A small network was shown many inputs. Here are its activations along a few directions, one row for each input.
Each table varies a few parts of the input and shows all the possible inputs, shuffled.
Descriptions start from the smaller parts, as in this example, which fits no table here: line(6) and (point or line(11) or (values(3) and ring(5))).
Shared parts are said once, and a part with two or three values counts as separate values.

Table:
row 1: [0.83, -2.30, 0.40, -3.22, -2.11, -6.75, -0.28, 2.21, 1.80, -1.88, 1.19, 0.11, -2.31, 2.77]
row 2: [1.29, -0.02, 2.47, -0.70, -1.43, -1.14, -2.82, -0.07, -2.88, -1.22, -2.14, 4.89, -3.35, -0.25]
row 3: [-1.13, 4.33, 1.61, 2.94, -3.33, 1.67, 0.49, -0.04, -2.49, 0.54, -1.84, 2.35, -0.65, 3.65]
row 4: [2.38, -3.99, -1.95, -1.26, -1.37, -5.40, 3.69, 0.60, 2.36, -3.19, 2.31, 1.75, -1.97, 2.64]
row 5: [-0.50, 3.92, 0.52, -0.89, -0.23, -1.43, 2.81, 3.40, 0.01, 1.44, -4.48, -0.94, -0.59, 3.39]
row 6: [-1.75, -0.73, 0.34, 4.76, 3.29, 0.86, -1.11, -2.18, -1.51, 2.48, 0.00, 0.38, 1.49, -4.77]
row 7: [1.34, 0.64, -4.10, 2.01, -1.69, -0.19, 3.60, -0.74, 3.35, 1.02, 2.26, 1.05, -0.06, 6.11]
row 8: [-0.19, -0.91, 1.68, 0.51, 1.06, 5.74, -0.88, -1.72, -0.95, 1.64, 2.78, -3.89, -1.10, -4.82]
row 9: [-3.17, 1.45, -1.94, -0.85, 0.39, 4.77, -0.46, -2.24, 0.25, -2.83, 0.70, -2.64, 5.97, 0.45]
row 10: [1.42, 2.82, 3.72, 1.64, -1.26, 0.05, -1.22, -1.96, -1.68, 2.31, -1.83, 4.39, -0.39, 0.58]
row 11: [-1.17, 3.89, 3.07, 1.45, -0.94, 0.67, 2.56, 3.47, -2.52, -0.06, -2.95, 1.57, -0.06, 3.52]
row 12: [-3.31, -3.99, 2.54, -1.35, -1.81, 1.31, 0.99, 1.41, -0.81, -3.62, 2.47, -2.29, -1.66, -6.88]
row 13: [-0.79, -3.24, -1.53, -4.93, 2.08, 1.81, -3.12, -2.34, -0.65, -4.02, 0.71, 0.23, 3.56, -3.83]
row 14: [1.05, -1.04, -1.20, -2.82, 2.56, 4.10, -2.04, -3.22, -1.20, -1.15, 0.89, -2.85, 5.16, -1.53]
row 15: [3.86, -3.29, -3.37, -1.38, 0.61, -3.19, 0.49, -0.93, 3.06, -0.89, 2.12, 3.52, -2.69, 2.06]
row 16: [1.24, 0.16, -2.67, 0.54, 0.63, -1.06, 5.51, 2.83, 3.28, 0.44, 1.00, 0.17, 0.43, 6.00]
row 17: [4.01, -0.39, -2.25, 0.86, 0.58, -1.97, 2.01, -2.51, 4.18, 2.61, 2.43, 3.15, 0.23, 2.75]
row 18: [-0.33, 4.09, -0.78, 0.90, -2.73, -0.30, 0.53, 0.01, 0.34, 1.83, -3.66, -0.21, -1.06, 3.67]
row 19: [-0.29, 2.02, -0.44, -1.48, 0.04, -2.39, 1.69, 4.21, 2.67, 1.86, 0.07, -1.44, 0.10, 6.09]
row 20: [-4.20, 1.23, -1.59, 6.34, 1.27, 2.50, 0.38, -0.12, -2.12, 0.27, -0.06, -1.87, 1.19, -1.77]
row 21: [-1.75, -3.19, -1.24, 2.23, 2.98, -0.56, -2.33, -0.17, -2.90, -0.97, 0.12, 1.03, -1.23, -6.12]
row 22: [-0.69, -0.76, 0.15, -2.25, 2.48, 3.28, -2.07, -4.37, 0.94, -0.71, 0.50, -0.45, 6.30, -2.52]
row 23: [-3.09, 0.56, -0.65, -2.00, 2.08, 4.19, 1.35, 1.90, 0.38, -3.38, -0.72, -3.28, 6.92, 0.18]
row 24: [0.61, -0.51, 1.25, -2.72, -2.60, -5.74, 0.70, 1.52, -0.82, -2.33, -3.42, 0.59, -3.03, 0.01]
row 25: [3.97, 2.44, -0.13, -0.91, -0.58, -1.24, -1.33, -0.63, -0.83, 3.26, -3.32, -0.54, -1.87, 1.48]
row 26: [0.08, -1.05, -0.90, 4.32, 3.33, 1.74, -1.18, -0.98, -3.53, 1.94, 0.27, -2.02, 0.49, -3.69]
row 27: [3.15, 2.10, 2.50, 1.26, -1.25, 1.09, -1.49, -0.71, -3.53, 1.97, -1.89, 2.02, -1.42, 1.80]
row 28: [-0.11, 2.40, -1.84, 0.15, -2.38, -1.42, -0.36, 0.79, 2.89, 2.36, 1.14, -0.62, -0.34, 6.28]
row 29: [4.19, 0.78, -1.12, -1.49, -0.16, -2.32, -2.24, 0.16, 1.82, 3.66, 1.41, -0.97, -1.11, 4.07]
row 30: [-4.31, 0.36, 2.44, 1.43, 0.65, 5.95, 2.42, 3.40, 0.74, -0.65, 0.88, -4.32, 0.64, -2.99]
row 31: [-2.07, -3.27, 1.26, -1.64, 0.46, 3.52, -1.93, -0.76, -0.44, -1.11, 2.46, -0.67, -2.71, -7.20]
row 32: [-4.00, 0.70, -0.20, 5.00, 3.28, 1.68, 2.26, 3.81, -2.05, -0.40, -1.29, -2.54, 2.09, -2.05]
row 33: [2.52, 1.46, 0.11, -1.05, -0.10, -3.29, -1.95, -1.07, 3.66, 3.92, 1.33, 1.45, -0.10, 2.91]
row 34: [-0.15, -0.35, 3.61, -0.69, -3.26, -3.61, 0.63, 1.52, -3.63, -3.57, -1.64, 3.17, -2.55, 0.09]
row 35: [5.71, -0.87, -3.49, 0.38, 0.54, -1.03, 1.78, -1.32, 2.28, 2.25, 2.63, 0.72, -0.80, 3.86]
row 36: [2.11, 0.08, -0.04, -2.81, -0.72, -3.41, -2.69, -0.01, -0.12, 0.04, -3.75, 2.29, -3.77, -0.44]
row 37: [-4.46, 1.50, 0.89, 2.55, -1.01, 6.46, 0.74, -0.79, 0.45, 0.00, 2.50, -3.61, -0.37, -2.88]
row 38: [-2.04, -4.05, -0.29, -4.52, -0.31, -0.37, -0.20, -0.18, -1.08, -6.52, 0.65, -1.37, 4.63, -3.48]
row 39: [2.29, 3.11, 1.14, -0.43, -0.54, -2.21, -1.08, -1.84, 1.02, 3.53, -3.34, 1.86, -0.84, 0.29]
row 40: [-1.93, -0.49, 2.92, 0.98, 0.99, 4.84, -0.83, -2.89, 1.08, 2.16, 2.50, -1.45, -0.01, -5.91]
row 41: [2.34, -1.67, -0.97, -3.33, -0.21, -4.49, -3.58, 0.67, 2.53, 0.48, 0.89, 1.86, -3.01, 2.26]
row 42: [-2.94, -3.90, 0.07, 2.49, 0.70, -2.68, 0.60, 1.88, -3.30, -3.50, 0.11, -0.60, -0.14, -5.77]
Describe the family of inputs behind these rows.
Answer: line(6) and (values(3) or line(4))
Changing only the line(6) part turns row 13 into row 14. The same change can be made to row 36. Which row results?
Answer: row 25
List by row number the other rows that have the line(6) part in common with row 40.
Answer: row 6, row 10, row 17, row 22, row 33, row 39
A walk changes only the line(6) part. It starts at row 1 and steps to row 41. List the rest of the walk in order.
Answer: row 33, row 29, row 28, row 19
Which other rows does row 37 become when the values(3) part takes its other values? List them by row number.
Answer: row 9, row 20
Which other rows does row 23 become when the values(3) part takes its other values? List them by row number.
Answer: row 30, row 32
